These are the activations of a small neural network, seen along a few directions. Each row is one input.
Each table varies a few parts of the input and shows all the possible inputs, shuffled.
A made-up example of a description, with smaller parts first: one of 2 separate values, together with either a single point or one of 9 places around a ring or (one of 6 places along a line, together with one of 8 places around a ring).
Shared parts are said once, and a part with two or three values counts as separate values.

Other details of the inputs vary at random and push rows far along two fixed directions, the same in every table; ignore that.

Table:
row 1: [-1.82 -4.33 -3.35 -1.23  0.10 -1.77  0.07  0.83 -0.25  4.02  0.72 -0.66]
row 2: [ 1.01  3.44  0.87 -0.87 -0.26  2.23  1.16 -0.90 -1.71  0.86  0.85  0.77]
row 3: [ 0.23  0.04 -0.93 -2.10 -0.18  0.12  0.48  0.45 -2.04  2.42  1.88 -0.70]
row 4: [-1.53 -5.02 -2.96 -1.16  0.54 -1.61  0.21  0.69 -0.69  4.08  1.47 -0.77]
row 5: [ 0.82  1.48 -0.62 -0.98  1.06  1.73  2.51 -1.82 -2.34  5.86  1.50  1.05]
row 6: [-2.45 -4.75 -2.31 -0.71  1.70 -3.47 -0.89  1.54  0.08  2.05  1.83 -1.36]
row 7: [ 2.46  8.86  3.71  2.39  1.03  2.87  2.37 -4.36  0.52 -0.60 -2.13  2.95]
row 8: [-1.31 -0.38  1.20  4.34  0.45 -0.45 -2.94  0.17  6.45 -5.44 -3.07 -1.13]
row 9: [ 0.12 -0.95  0.15 -0.20 -0.24 -0.23 -0.58  0.83 -0.65 -0.19  0.85 -0.95]
row 10: [ 1.88  1.92  1.05 -0.81 -0.49  1.52  1.87 -1.40 -2.71  1.70  0.76  0.86]
row 11: [ 2.86  6.35  3.69  0.64 -0.17  4.15  2.22 -2.45 -1.48 -0.09 -0.32  2.40]
row 12: [-0.20 -2.34 -1.00 -1.97 -0.46 -0.20  0.68  0.90 -2.07  1.99  1.69  0.35]
row 13: [ 2.05  3.30  1.14 -1.23 -0.46  2.74  2.85 -1.96 -3.87  2.56  1.18  1.90]
row 14: [ 0.02 -0.54 -0.71 -1.35  0.44 -0.36 -0.51  0.63 -0.58  0.48  0.69 -1.03]
row 15: [-2.16 -3.84 -2.81  0.26  0.23 -2.04 -1.63  1.41  2.36  0.81 -0.22 -1.16]
row 16: [-1.31  0.78  1.80  3.60  1.28 -1.46 -2.19 -0.26  4.91 -5.10 -2.16 -0.58]
row 17: [ 1.51  2.45 -1.03 -3.04 -0.49  1.30  2.36 -0.77 -4.05  4.68  1.91  0.79]
row 18: [-1.18 -1.01  2.17  4.59  0.88 -2.00 -2.29 -0.35  5.11 -6.29 -2.94 -0.34]
row 19: [-1.56 -2.84 -2.01 -0.87 -0.82 -1.54 -1.50  2.30  0.37 -1.06  0.58 -1.02]
row 20: [-1.00 -5.36 -1.80 -0.88  0.02 -2.53 -1.48  1.98 -0.08 -0.62  0.37 -1.74]
row 21: [ 0.67  2.18  0.57 -1.35 -0.17  1.65  0.84 -0.17 -1.15  1.06  1.04  0.77]
row 22: [-0.73 -1.01  0.47  1.53 -1.27 -0.47 -1.49  1.14  1.84 -4.19 -1.65 -0.37]
row 23: [-0.25 -0.86 -0.39 -0.96 -0.99  0.00  0.17  0.90 -0.54  0.04  0.07  0.39]
row 24: [-0.87 -1.36  1.17  2.21 -0.49 -0.46 -2.47  1.50  2.63 -5.09 -1.01 -1.15]
row 25: [ 2.23  4.46  4.33  3.52  0.27  2.17 -0.75 -1.72  2.50 -5.63 -3.03  0.53]
row 26: [ 2.78  5.34  2.03 -0.41 -0.95  2.95  2.72 -2.49 -2.66  1.48 -0.54  1.78]
row 27: [ 0.02 -1.23  0.13  0.60 -0.55 -0.87 -1.10  0.66  1.18 -2.65 -1.71 -0.73]
row 28: [ 0.28  0.35  0.36  0.87 -0.23 -0.45 -1.41  0.47  1.90 -3.25 -1.76 -0.63]
row 29: [-0.43 -1.21 -1.96 -2.74 -0.62 -0.31  0.47  1.37 -1.85  2.52  1.71  0.25]
row 30: [-2.15 -3.89 -2.95 -1.69  0.86 -3.19  0.25  0.87 -1.14  3.59  1.43 -0.49]
Description of these inputs: one of 5 places around a ring, together with either one of 2 separate values or one of 4 places along a line.
Changing only the place on the ring of 5 turns row 28 into row 25. The same change can be made to row 17. Which row results?
> row 9
A walk changes only the place on the ring of 5. It starts at row 7 and steps to row 30. List the rest of the walk in order.
> row 18, row 6, row 16
List by row number the other rows that have the place on the ring of 5 in common with row 20.
> row 4, row 10, row 12, row 13, row 18
A walk changes only the place on the line of 4. It starts at row 14 and steps to row 3. List the rest of the walk in order.
> row 2, row 21

Table:
row 31: [ 2.29  3.58  1.04 -1.78  0.02  2.59  2.05 -1.34 -3.86  2.20  1.44  0.82]
row 32: [-0.94 -2.55 -1.99  0.00 -0.64 -1.01 -0.27  0.71  1.04  0.53 -1.16  0.03]
row 33: [-2.64 -4.53 -1.50  1.10  1.34 -3.84 -1.65  1.38  1.82 -0.66  0.52 -1.56]
row 34: [ 0.81  0.21 -0.34 -0.63 -2.04  0.89  0.32  0.12 -0.68 -0.15 -0.88  0.48]
row 35: [-1.57 -1.46 -1.32 -1.27  0.67 -1.15 -1.53  1.91  0.85  0.44  1.68 -1.18]
row 36: [ 0.92  2.11  0.44 -1.46 -0.60  2.19  0.93  0.13 -2.00  0.95  1.36  0.55]
row 37: [-1.91 -5.15 -1.86  0.91 -0.30 -1.55 -1.64  1.67  2.61 -0.68 -0.66 -0.86]
row 38: [-0.59  2.90  3.29  6.11  0.19  0.93 -2.66 -0.91  7.28 -7.49 -4.02 -0.08]
row 39: [-0.75 -3.65 -0.32  0.71  0.56 -1.87  0.11 -0.20  0.01  0.22 -0.38  0.15]
row 40: [-0.98  0.32 -1.99 -2.52  0.32 -1.15 -0.37  1.32 -0.55  1.77  1.46 -0.62]
row 41: [ 2.59  8.50  5.81  4.33  0.98  2.90 -0.69 -2.94  3.88 -6.63 -3.48  1.06]
row 42: [ 2.33  1.40  0.46 -1.48 -0.78  2.15  2.45 -1.57 -3.64  3.34  0.63  0.91]
row 43: [-1.36 -1.97 -1.42  0.43  1.20 -1.68 -0.96  0.29  1.19  0.92  0.36 -1.23]
row 44: [ 1.02 -0.83  1.09  0.24 -0.67 -0.03  0.99 -0.51 -1.74 -0.16 -0.14  0.51]
row 45: [ 2.71  3.72  1.02 -1.46 -1.31  3.92  3.37 -2.01 -3.62  4.02  0.74  2.07]
row 46: [ 0.00 -0.80  0.89 -0.25  0.07 -0.79 -0.38  0.71 -1.22 -1.90  0.80 -0.32]
row 47: [-3.09 -3.59 -2.89  0.15  0.06 -2.91 -2.31  2.00  2.92 -0.52 -0.37 -1.63]
row 48: [ 0.41  1.91  0.56 -1.53  1.65 -0.56  1.11 -0.66 -2.34  2.30  2.06  0.40]
row 49: [-0.03 -2.17 -0.25  0.96  0.37 -0.33  0.03 -0.45  0.75  0.19 -1.09 -0.07]
row 50: [ 0.79  2.05 -0.73 -2.56 -1.10  1.30  1.08  0.35 -2.69  1.31  1.15  0.57]
What is each input in this table made of?
> one of 4 places along a line, together with one of 5 places around a ring
Which other rows does row 35 become when the place on the ring of 5 takes its other values? List them by row number.
> row 36, row 37, row 38, row 45
Which other rows does row 44 become when the place on the line of 4 takes its other values? List them by row number.
> row 34, row 42, row 45
